Small tables with named rows and columns. After each table, cells are looked up by row and column.

Pil =
columns: Zag, Sozo, Vulet, Pusozi, Vug, Fogep
Lolel: [216, 181, 234, 138, 110, 212]
Bezem: [43, 240, 210, 227, 150, 134]
Zaf: [211, 61, 221, 142, 83, 212]
Pina: [82, 162, 38, 133, 166, 215]
Gafakeg: [121, 48, 233, 197, 67, 48]
Tage: [121, 228, 220, 109, 85, 43]
Lavipa: [108, 83, 222, 45, 227, 189]

What is the Vulet of Lolel in Pil? 234
What is the Vulet of Pina in Pil? 38
What is the Pusozi of Lolel in Pil? 138
What is the Vug of Zaf in Pil? 83
What is the Zag of Pina in Pil? 82
What is the Zag of Zaf in Pil? 211
What is the Sozo of Gafakeg in Pil? 48
What is the Vulet of Lavipa in Pil? 222
What is the Fogep of Zaf in Pil? 212
What is the Vug of Gafakeg in Pil? 67
What is the Vug of Pina in Pil? 166
What is the Fogep of Lavipa in Pil? 189
What is the Pusozi of Gafakeg in Pil? 197
What is the Sozo of Lolel in Pil? 181
What is the Vug of Lolel in Pil? 110
Row with the largest Zag: Lolel

Lila =
           Nub  Tatusep  Povina   Tenib     Gef     Sud   Felo  Ditegok
Vad      0.070   -0.083  -0.083   0.213   0.882   0.134  0.161    0.261
Nanudof  0.290   -0.006  -0.006   0.234   0.568  -0.147  0.161   -0.155
Fanuluk  0.135    0.106   0.106   0.135   0.336   0.716  0.222    0.282
Veri     0.390    0.238   0.238   0.020  -0.033   0.151  0.200   -0.051
Fuda     0.197    0.115   0.115   0.320  -0.196   0.269  0.142    0.808
Kulipip  0.219    0.341   0.341  -0.052   0.407  -0.038  0.164   -0.747
Vema     0.061    0.446   0.446   0.209   0.131   0.009  0.129    0.104
Tel      0.163    0.022   0.022   0.308   0.664  -0.149  0.184    0.233
Lekogik  0.218    0.533   0.533   0.137   0.192   0.501  0.137   -0.033

Nanudof, Nub -> 0.290
Lekogik, Tenib -> 0.137
Vema, Tenib -> 0.209
Vema, Felo -> 0.129
Tel, Felo -> 0.184
Fuda, Felo -> 0.142
Lekogik, Sud -> 0.501
Lekogik, Gef -> 0.192
Kulipip, Tatusep -> 0.341
Fuda, Sud -> 0.269
Fuda, Ditegok -> 0.808
Fanuluk, Gef -> 0.336
Tel, Gef -> 0.664
Fuda, Tenib -> 0.320
Veri, Tenib -> 0.020
Vad, Sud -> 0.134
Nanudof, Felo -> 0.161
Fanuluk, Tenib -> 0.135

Ketaki:
           Tik  Kesazo    Fus    Dok  Zutek  Kasero  Tuzubi    Kig  Lesab
Rotuvul  45033   45033  33490  51322  54151   35040   44075  35392  72720
Vak      17746   75546  37520  36922  28274   57542   40183  61865  54962
Zubufu   17335   31798  28179  52110  41915   45033   41459  40224  76134
Retas    24378   72404  41311  34001  45033   45033   41794  61505  53587
Ruz      45033   45033  45033  60460  24637   69640   42476  37172  45033
Modazi   45033   11527  23755  67007  39450   54066   45033  25066  73516
Mimo     45033   45033  32308  63829  47721   45593   44699  45033  62516
Karep    13872   78190  35543  38699  45033   63546   45033  61721  54069

What is the Kasero of Karep in Ketaki? 63546
What is the Fus of Zubufu in Ketaki? 28179
What is the Kig of Mimo in Ketaki? 45033
What is the Tik of Mimo in Ketaki? 45033
What is the Kesazo of Zubufu in Ketaki? 31798
What is the Tik of Ruz in Ketaki? 45033
What is the Kesazo of Ruz in Ketaki? 45033
What is the Dok of Vak in Ketaki? 36922
What is the Fus of Rotuvul in Ketaki? 33490
Which row has the largest Dok? Modazi

Fusumek.tsv
	Remotad	Kem
Fisavol	147	130
Gez	54	106
Pel	58	108
Zedo	219	132
Sufasa	198	132
Fafel	82	115
Gofib	111	122
Kive	201	132
Nozo	97	119
Sinu	114	123
Ranabul	67	111
Lupudev	214	132
Bav	205	132
Daletid	229	132

Kem of Fisavol: 130
Remotad of Daletid: 229
Kem of Gofib: 122
Kem of Fafel: 115
Kem of Pel: 108
Remotad of Bav: 205
Remotad of Pel: 58
Kem of Kive: 132
Remotad of Kive: 201
Remotad of Lupudev: 214
Kem of Zedo: 132
Kem of Gez: 106

Pabi.tsv
	Suz	Fer	Kivuzib	Sibazem	Midubi	Kog	Nunud	Kepena
Vof	5083	5299	8161	5213	3202	5084	5637	5711
Kometal	4397	5805	5017	4829	3291	5061	5579	6158
Veg	4315	4741	2614	5443	4905	4489	3521	4921
Vinu	3991	4614	3972	5600	4401	4305	5769	4422
Gufug	5849	5326	267	4538	4882	6231	3474	4671
Lozikuz	4008	5786	6493	5933	5539	5569	5134	4997
Rafe	5879	5087	6459	5369	4915	3378	3988	5129
Laf	4994	5342	6042	5347	3870	5867	4366	3963

Vof, Fer: 5299
Rafe, Kepena: 5129
Kometal, Kepena: 6158
Laf, Suz: 4994
Vinu, Fer: 4614
Veg, Kog: 4489
Veg, Midubi: 4905
Lozikuz, Kepena: 4997
Vinu, Midubi: 4401
Vof, Kepena: 5711
Laf, Sibazem: 5347
Kometal, Nunud: 5579
Veg, Kepena: 4921
Gufug, Fer: 5326
Vinu, Kepena: 4422
Lozikuz, Suz: 4008
Vinu, Nunud: 5769
Kometal, Sibazem: 4829
Vof, Nunud: 5637

Sas:
columns: Zunef, Lat, Deduzi, Mesu, Tov
Rire: [84, 133, 159, 134, 162]
Zol: [48, 145, 186, 138, 205]
Lufa: [49, 173, 185, 159, 219]
Giz: [59, 125, 176, 133, 172]
Zibipel: [116, 188, 135, 162, 178]
Kopid: [125, 164, 126, 143, 152]
Vigol: [86, 199, 157, 165, 211]
Gefan: [108, 200, 142, 165, 201]

What is the Mesu of Zibipel in Sas? 162
What is the Mesu of Lufa in Sas? 159
What is the Tov of Giz in Sas? 172
What is the Deduzi of Zibipel in Sas? 135
What is the Lat of Gefan in Sas? 200
What is the Lat of Vigol in Sas? 199
What is the Deduzi of Rire in Sas? 159
What is the Zunef of Gefan in Sas? 108
What is the Lat of Rire in Sas? 133
What is the Deduzi of Gefan in Sas? 142
What is the Deduzi of Vigol in Sas? 157
What is the Mesu of Rire in Sas? 134
What is the Mesu of Kopid in Sas? 143
What is the Lat of Giz in Sas? 125
What is the Tov of Rire in Sas? 162
What is the Deduzi of Kopid in Sas? 126
What is the Mesu of Zol in Sas? 138
What is the Mesu of Vigol in Sas? 165
What is the Lat of Kopid in Sas? 164
What is the Tov of Gefan in Sas? 201
Which row has the largest Zunef? Kopid

